A small network was trained on invented records. Each row is its activation on one of them, seen along a few directions.
Each row is followed by the record's values for the fields Z, L, B, W, N, F, J.
Not every record has every field; a missing one is written absent.
Other fields move the rows too, some of them a lot.
(in the rows, 500 means zero)
Random noise pushes rows far along 2 fixed directions. That doesn't count. These rows show it; they differ only by the noise:
[575 510 574 564 471 494 469 395 507 538 578 657 569 597 515 538 459 541
 548 522]
[497 379 477 613 525 496 521 481 489 560 662 592 649 537 498 463 517 485
 495 469]
[435 585 254 466 623 671 442 515 446 496 424 390 443 429 587 590 463 445
 504 405]
[313 262 156 613 687 611 568 664 428 563 669 342 670 357 521 401 591 355
 401 329]

[527 584 535 467 514 611 423 464 465 485 425 446 455 466 551 540 409 555
 586 532] => {Z: z1, L: l2, B: b1, W: w2, N: n1, F: f3, J: j1}
[572 766 539 378 357 472 481 344 533 500 392 653 352 647 539 678 471 568
 579 595] => {Z: z1, L: l4, B: b1, W: w2, N: n2, F: f4, J: j2}
[505 689 459 385 406 405 583 528 594 469 348 449 368 468 484 609 575 419
 442 514] => {Z: z1, L: l3, B: b2, W: w1, N: n2, F: f4, J: j2}
[457 385 347 518 610 416 460 596 509 411 371 449 370 495 429 445 435 435
 395 446] => {Z: z1, L: l3, B: b2, W: w2, N: n1, F: f1, J: j2}
[588 635 822 451 274 361 645 430 582 552 532 602 521 558 469 516 667 527
 477 609] => {Z: z2, L: l4, B: b2, W: w1, N: n1, F: f1, J: j1}
[397 554 352 421 468 492 640 595 531 510 508 366 497 413 510 520 667 408
 437 452] => {Z: z1, L: l4, B: b1, W: w1, N: n2, F: f4, J: j1}
[340 417 253 492 546 483 633 666 486 571 556 356 554 372 492 483 659 343
 381 404] => {Z: z2, L: absent, B: absent, W: absent, N: absent, F: absent, J: absent}
[316 363 200 517 547 503 631 629 469 555 625 409 580 436 491 446 643 385
 408 416] => {Z: z1, L: l4, B: b1, W: w2, N: n2, F: f4, J: j2}
[559 711 442 386 540 579 366 420 495 429 286 474 312 520 549 653 366 534
 570 499] => {Z: z1, L: absent, B: absent, W: absent, N: absent, F: absent, J: absent}
[538 797 638 384 403 664 508 406 475 561 418 442 448 446 618 633 554 538
 568 553] => {Z: z2, L: l1, B: b2, W: w1, N: n1, F: f3, J: j1}
[528 393 489 499 610 451 365 539 490 369 374 477 373 533 441 432 351 548
 497 485] => {Z: z2, L: l3, B: b1, W: w2, N: n1, F: f1, J: j1}
[419 322 463 592 433 364 701 582 551 585 719 561 676 516 438 384 698 414
 394 475] => {Z: z1, L: l4, B: b2, W: w1, N: n2, F: f4, J: j1}
[444 442 432 555 515 616 510 461 415 613 691 544 674 508 566 500 526 525
 566 486] => {Z: z2, L: l1, B: b1, W: w2, N: n2, F: f2, J: j2}
[369 135 279 726 616 511 561 566 423 628 824 586 783 515 475 357 544 424
 438 408] => {Z: z1, L: l1, B: b2, W: w2, N: n2, F: f2, J: j1}
[426 456 512 517 507 611 589 564 465 558 627 357 633 373 542 432 618 480
 504 469] => {Z: z1, L: l1, B: b1, W: w1, N: n1, F: f3, J: j2}
[592 708 710 436 389 530 518 443 549 504 402 462 457 450 538 577 511 524
 547 574] => {Z: z1, L: l2, B: b2, W: w1, N: n1, F: f3, J: j2}
[560 438 614 611 402 421 543 420 522 598 666 688 669 582 479 500 495 518
 540 569] => {Z: z1, L: l2, B: b2, W: w2, N: n2, F: f2, J: j1}
[511 354 496 599 554 525 471 479 476 520 658 573 648 540 502 446 467 535
 545 471] => {Z: z1, L: l1, B: b1, W: w1, N: n2, F: f2, J: j2}
[485 366 499 589 594 625 394 455 399 530 614 549 588 542 538 428 407 586
 568 487] => {Z: z2, L: l1, B: b1, W: w2, N: n1, F: f3, J: j2}
[521 716 553 338 459 485 525 558 556 414 246 319 301 389 503 572 546 456
 452 509] => {Z: z2, L: l3, B: b2, W: w1, N: n1, F: f1, J: j2}
[405 476 371 560 500 614 572 481 421 665 689 527 679 475 573 526 591 454
 505 469] => {Z: z2, L: l1, B: b2, W: w2, N: n2, F: f2, J: j1}
[485 150 584 690 517 370 569 547 499 579 811 611 790 533 402 312 562 492
 464 479] => {Z: z2, L: absent, B: absent, W: absent, N: absent, F: absent, J: absent}
[523 730 555 436 398 609 544 401 487 600 528 523 548 487 602 640 574 508
 563 533] => {Z: z2, L: l1, B: b2, W: w1, N: n2, F: f2, J: j1}
[586 786 603 391 447 640 386 376 471 496 310 493 355 491 593 662 382 572
 610 581] => {Z: z2, L: l2, B: b2, W: w2, N: n1, F: f3, J: j1}
[488 413 432 489 557 368 475 577 539 415 368 474 363 515 409 467 454 453
 417 474] => {Z: z1, L: l3, B: b1, W: w1, N: n1, F: f1, J: j1}
[449 572 487 479 454 569 570 488 457 615 562 511 544 469 551 537 597 460
 480 506] => {Z: z2, L: absent, B: absent, W: absent, N: absent, F: absent, J: absent}
[536 349 454 632 567 468 419 461 488 512 574 633 581 577 471 474 368 511
 523 492] => {Z: z1, L: l2, B: b2, W: w2, N: n2, F: f2, J: j1}
[410 619 227 407 556 529 526 561 515 457 358 388 344 455 527 590 549 398
 417 414] => {Z: z1, L: l4, B: b2, W: w1, N: n2, F: f4, J: j1}
[371 526 325 493 519 647 610 562 445 616 623 368 639 361 582 530 651 401
 471 426] => {Z: z2, L: l1, B: b2, W: w1, N: n2, F: f2, J: j1}
[480 601 503 502 413 554 610 461 503 616 611 516 621 471 562 569 623 458
 511 507] => {Z: z1, L: l1, B: b2, W: w1, N: n2, F: f2, J: j1}
[524 381 688 502 463 371 576 605 560 436 518 405 544 431 411 362 583 503
 454 516] => {Z: z2, L: l3, B: b1, W: w1, N: n1, F: f1, J: j1}
[518 678 464 405 515 625 463 504 503 465 385 349 452 392 577 605 465 499
 577 486] => {Z: z1, L: l2, B: b1, W: w1, N: n2, F: f2, J: j2}
[423 371 407 508 499 380 631 654 566 471 557 386 562 413 428 415 625 405
 413 449] => {Z: z1, L: l3, B: b1, W: w1, N: n2, F: f4, J: j1}
[490 412 549 544 380 273 682 577 613 528 603 548 596 500 399 442 657 407
 395 517] => {Z: z1, L: l3, B: b2, W: w1, N: n2, F: f4, J: j2}
[538 646 631 438 365 446 556 418 513 548 460 603 432 580 504 565 570 523
 488 579] => {Z: z2, L: l4, B: b2, W: w2, N: n1, F: f1, J: j2}
[486 579 417 442 573 595 397 484 436 487 396 437 402 471 543 579 420 512
 526 479] => {Z: z2, L: absent, B: absent, W: absent, N: absent, F: absent, J: absent}
[517 470 584 465 526 450 506 591 539 410 383 380 422 428 454 418 509 490
 448 489] => {Z: z2, L: l3, B: b2, W: w1, N: n1, F: f1, J: j2}
[386 189 477 677 535 495 627 628 451 630 785 453 787 391 460 311 623 425
 430 460] => {Z: z2, L: l2, B: b2, W: w2, N: n1, F: f3, J: j1}
[448 436 524 499 466 481 577 530 476 541 583 492 552 501 485 438 600 501
 473 509] => {Z: z2, L: l4, B: b1, W: w2, N: n1, F: f1, J: j2}
[468 524 526 542 446 586 559 447 453 617 608 540 595 501 552 510 562 501
 516 531] => {Z: z1, L: l1, B: b2, W: w2, N: n1, F: f3, J: j1}
[418 513 296 482 525 490 532 521 488 514 504 508 464 519 505 538 549 436
 432 449] => {Z: z2, L: l4, B: b2, W: w2, N: n2, F: f4, J: j2}
[474 460 636 475 423 437 641 573 529 517 577 421 572 439 467 412 680 483
 449 510] => {Z: z2, L: l4, B: b1, W: w1, N: n1, F: f1, J: j1}

Which values does each new row have?
[505 623 472 514 418 567 530 378 468 627 588 635 574 570 575 618 521 507
 557 540] => {Z: z1, L: l1, B: b2, W: w2, N: n2, F: f2, J: j1}
[605 490 605 473 500 375 401 479 569 369 396 563 399 579 435 496 386 568
 532 528] => {Z: z2, L: l3, B: b1, W: w1, N: n2, F: f4, J: j1}
[413 377 356 514 569 471 545 596 502 479 561 430 535 470 471 430 572 449
 434 419] => {Z: z2, L: l4, B: b1, W: w1, N: n2, F: f4, J: j1}
[447 568 421 471 508 636 546 511 467 554 565 396 588 413 581 545 570 479
 545 464] => {Z: z1, L: l1, B: b1, W: w1, N: n2, F: f2, J: j2}
[544 765 411 400 537 667 380 394 471 474 321 484 348 510 613 688 394 526
 578 486] => {Z: z1, L: l1, B: b2, W: w1, N: n2, F: f2, J: j1}
[582 743 671 414 250 349 638 387 611 552 489 662 461 607 490 632 636 496
 492 607] => {Z: z1, L: l4, B: b2, W: w1, N: n2, F: f4, J: j1}
[623 302 642 665 507 395 387 394 508 495 649 758 634 676 441 433 324 612
 593 558] => {Z: z1, L: l2, B: b1, W: w2, N: n2, F: f2, J: j1}
[473 442 614 543 467 524 605 582 507 564 603 382 650 358 501 418 619 454
 468 496] => {Z: z2, L: l2, B: b2, W: w1, N: n1, F: f3, J: j2}
[519 751 413 365 470 511 463 442 530 448 310 505 292 542 540 660 488 490
 493 496] => {Z: z2, L: l4, B: b2, W: w1, N: n2, F: f4, J: j1}
[516 816 602 317 375 523 586 481 541 495 318 395 330 436 548 623 630 476
 467 539] => {Z: z2, L: l4, B: b2, W: w1, N: n1, F: f1, J: j1}
[510 585 516 490 448 515 567 512 536 542 514 449 565 423 527 554 556 448
 507 503] => {Z: z1, L: l2, B: b2, W: w1, N: n2, F: f2, J: j2}
[461 544 413 419 493 446 566 598 565 432 408 356 430 415 472 511 564 435
 456 469] => {Z: z1, L: l3, B: b1, W: w1, N: n2, F: f4, J: j1}
[596 288 699 617 456 219 518 516 596 445 528 676 511 628 344 364 469 510
 417 547] => {Z: z1, L: l3, B: b2, W: w1, N: n1, F: f1, J: j2}
[612 541 787 437 414 377 506 510 573 407 403 471 434 496 437 456 510 565
 515 572] => {Z: z2, L: l3, B: b1, W: w1, N: n1, F: f1, J: j1}
[591 669 676 463 381 502 528 431 548 539 497 524 545 473 533 591 521 519
 561 563] => {Z: z2, L: l2, B: b2, W: w1, N: n2, F: f2, J: j2}
[505 420 367 502 604 453 368 515 494 397 411 535 390 568 461 493 346 529
 510 472] => {Z: z2, L: l3, B: b1, W: w2, N: n2, F: f4, J: j1}
[486 563 654 455 351 411 687 533 554 561 558 471 546 454 475 476 721 452
 419 536] => {Z: z2, L: l4, B: b2, W: w1, N: n1, F: f1, J: j1}
[330 297 266 561 663 647 531 681 410 531 585 256 610 301 523 381 537 412
 459 394] => {Z: z1, L: l2, B: b1, W: w2, N: n1, F: f3, J: j1}
[456 572 347 457 476 437 563 507 544 499 457 534 421 537 489 568 569 424
 421 467] => {Z: z1, L: l4, B: b2, W: w1, N: n2, F: f4, J: j1}
[469 122 623 652 493 302 606 623 521 518 733 540 711 504 358 250 587 489
 423 506] => {Z: z2, L: l3, B: b1, W: w2, N: n1, F: f1, J: j1}
[540 615 507 504 437 523 495 414 500 566 501 583 522 531 539 605 464 500
 552 547] => {Z: z1, L: l2, B: b2, W: w2, N: n2, F: f2, J: j1}
